Each row has a name. Each question is about the rows just above it. Places in a row count from 0.

nifud: [139, 145,  65,  72,  68,  66,  52,  74,  58,  57, 146,  68,  72,  70,  70,
 143,  66,  65,  75,  59, 147,  67,  70,  62,  68,  63, 145,  61,  69,  60,
  67,  85,  76,  76,  64,  67,  72,  68, 133,  95,  72,  72, 148,  67,  72,
  75]
gek: [ 46,  36, 139, 142, 144, 158, 187, 147, 168, 160,  46, 139, 140, 143, 129,
  45, 150, 157, 139, 150,  44, 147, 153, 149, 143, 152,  48, 157, 144, 151,
 147, 125, 131, 139, 155, 146, 143, 144,  47, 103, 141, 147,  48, 147, 138,
 138]
rif: [153, 157,  71,  73,  74,  78,  65,  85,  77,  61, 164,  92,  82,  71,  86,
 147,  83,  77,  91,  60, 168,  68,  83,  74,  88,  66, 163,  65,  69,  82,
  81, 101,  79,  74,  78,  65,  73,  69, 143, 101,  74,  83, 163,  65,  77,
  76]
kelov: [101, 104, 175, 178, 171, 172, 188, 162, 169, 189,  97, 163, 173, 179, 169,
  91, 170, 167, 160, 183,  96, 190, 166, 186, 171, 186, 102, 188, 183, 166,
 166, 157, 178, 167, 168, 179, 175, 180, 124, 143, 177, 163, 101, 175, 176,
 181]
lega: [162, 165,  72,  73,  79,  73,  66,  82,  74,  64, 172,  91,  78,  72,  83,
 158,  80,  73,  86,  66, 180,  68,  83,  70,  81,  66, 171,  58,  77,  78,
  81,  95,  77,  77,  82,  68,  75,  72, 149, 106,  76,  84, 174,  73,  78,
  76]
Rol: [ 46,  36, 168, 170, 171, 179, 200, 160, 187, 187,  31, 159, 161, 178, 145,
  48, 168, 177, 160, 192,  25, 177, 166, 174, 161, 177,  33, 185, 169, 173,
 169, 144, 161, 167, 166, 179, 170, 178,  56, 131, 164, 169,  32, 178, 168,
 171]
zubup: [ 77,  69, 180, 178, 177, 187, 206, 178, 192, 196,  67, 177, 175, 183, 171,
  74, 185, 186, 173, 195,  61, 188, 181, 184, 181, 187,  75, 200, 182, 185,
 180, 161, 177, 177, 183, 186, 183, 188,  91, 154, 175, 184,  72, 190, 176,
 180]
tags:
[72] -> Z_788
[172] -> Z_562
[184] -> Z_704
[84] -> Z_936
[83] -> Z_241
Look up the entry of lega at place 41 in the table: | Z_936
Which row holds [ 46,  36, 139, 142, 144, 158, 187, 147, 168, 160,  46, 139, 140, 143, 129,
  45, 150, 157, 139, 150,  44, 147, 153, 149, 143, 152,  48, 157, 144, 151,
 147, 125, 131, 139, 155, 146, 143, 144,  47, 103, 141, 147,  48, 147, 138,
 138]? | gek
The row with [153, 157,  71,  73,  74,  78,  65,  85,  77,  61, 164,  92,  82,  71,  86,
 147,  83,  77,  91,  60, 168,  68,  83,  74,  88,  66, 163,  65,  69,  82,
  81, 101,  79,  74,  78,  65,  73,  69, 143, 101,  74,  83, 163,  65,  77,
  76] is | rif
The row with [162, 165,  72,  73,  79,  73,  66,  82,  74,  64, 172,  91,  78,  72,  83,
 158,  80,  73,  86,  66, 180,  68,  83,  70,  81,  66, 171,  58,  77,  78,
  81,  95,  77,  77,  82,  68,  75,  72, 149, 106,  76,  84, 174,  73,  78,
  76] is | lega

Pido: [168, 178, 164, 174, 128, 127,  86, 114, 216,  75,  86, 108,  50, 157, 100,
 154, 123, 108, 137,  75, 142,  69]
namu: [112, 115, 106, 131, 150, 170, 185, 121, 128, 101, 112, 148, 197, 113, 215,
 156, 106, 157,  46,  35, 151, 123]
Kobun: [157,  90,  54, 136, 137, 147, 146, 193, 130, 108, 163, 126, 104, 205,  79,
  89, 185, 178, 139,  74, 175, 131]
dezu: [124,  63,  77,  68,  47, 174, 173, 126, 130, 157, 158, 136, 106, 145,  97,
 166, 205, 144, 115, 114,  69, 115]
Kanav: [ 56, 123, 124, 156, 145, 129,  53, 106, 117, 147, 151, 114, 101, 144,  95,
  55, 161, 133,  88, 135, 227, 186]
gak: [113, 109, 144,  56, 124,  90, 102, 115, 176, 131, 132, 160,  67, 117, 183,
 153, 144, 100, 160, 132,   3, 127]
Table of tags by key:
[112] -> Z_47
[156] -> Z_296
[35] -> Z_144
[111] -> Z_618
[113] -> Z_285
[36] -> Z_120
[157] -> Z_323
Look up the entry of namu at place 0 in the table: | Z_47
Which row holds [157,  90,  54, 136, 137, 147, 146, 193, 130, 108, 163, 126, 104, 205,  79,
  89, 185, 178, 139,  74, 175, 131]? | Kobun
Whose row is [124,  63,  77,  68,  47, 174, 173, 126, 130, 157, 158, 136, 106, 145,  97,
 166, 205, 144, 115, 114,  69, 115]? | dezu
Whose row is [112, 115, 106, 131, 150, 170, 185, 121, 128, 101, 112, 148, 197, 113, 215,
 156, 106, 157,  46,  35, 151, 123]? | namu
Whose row is [113, 109, 144,  56, 124,  90, 102, 115, 176, 131, 132, 160,  67, 117, 183,
 153, 144, 100, 160, 132,   3, 127]? | gak
[ 56, 123, 124, 156, 145, 129,  53, 106, 117, 147, 151, 114, 101, 144,  95,
  55, 161, 133,  88, 135, 227, 186] is in which row? | Kanav

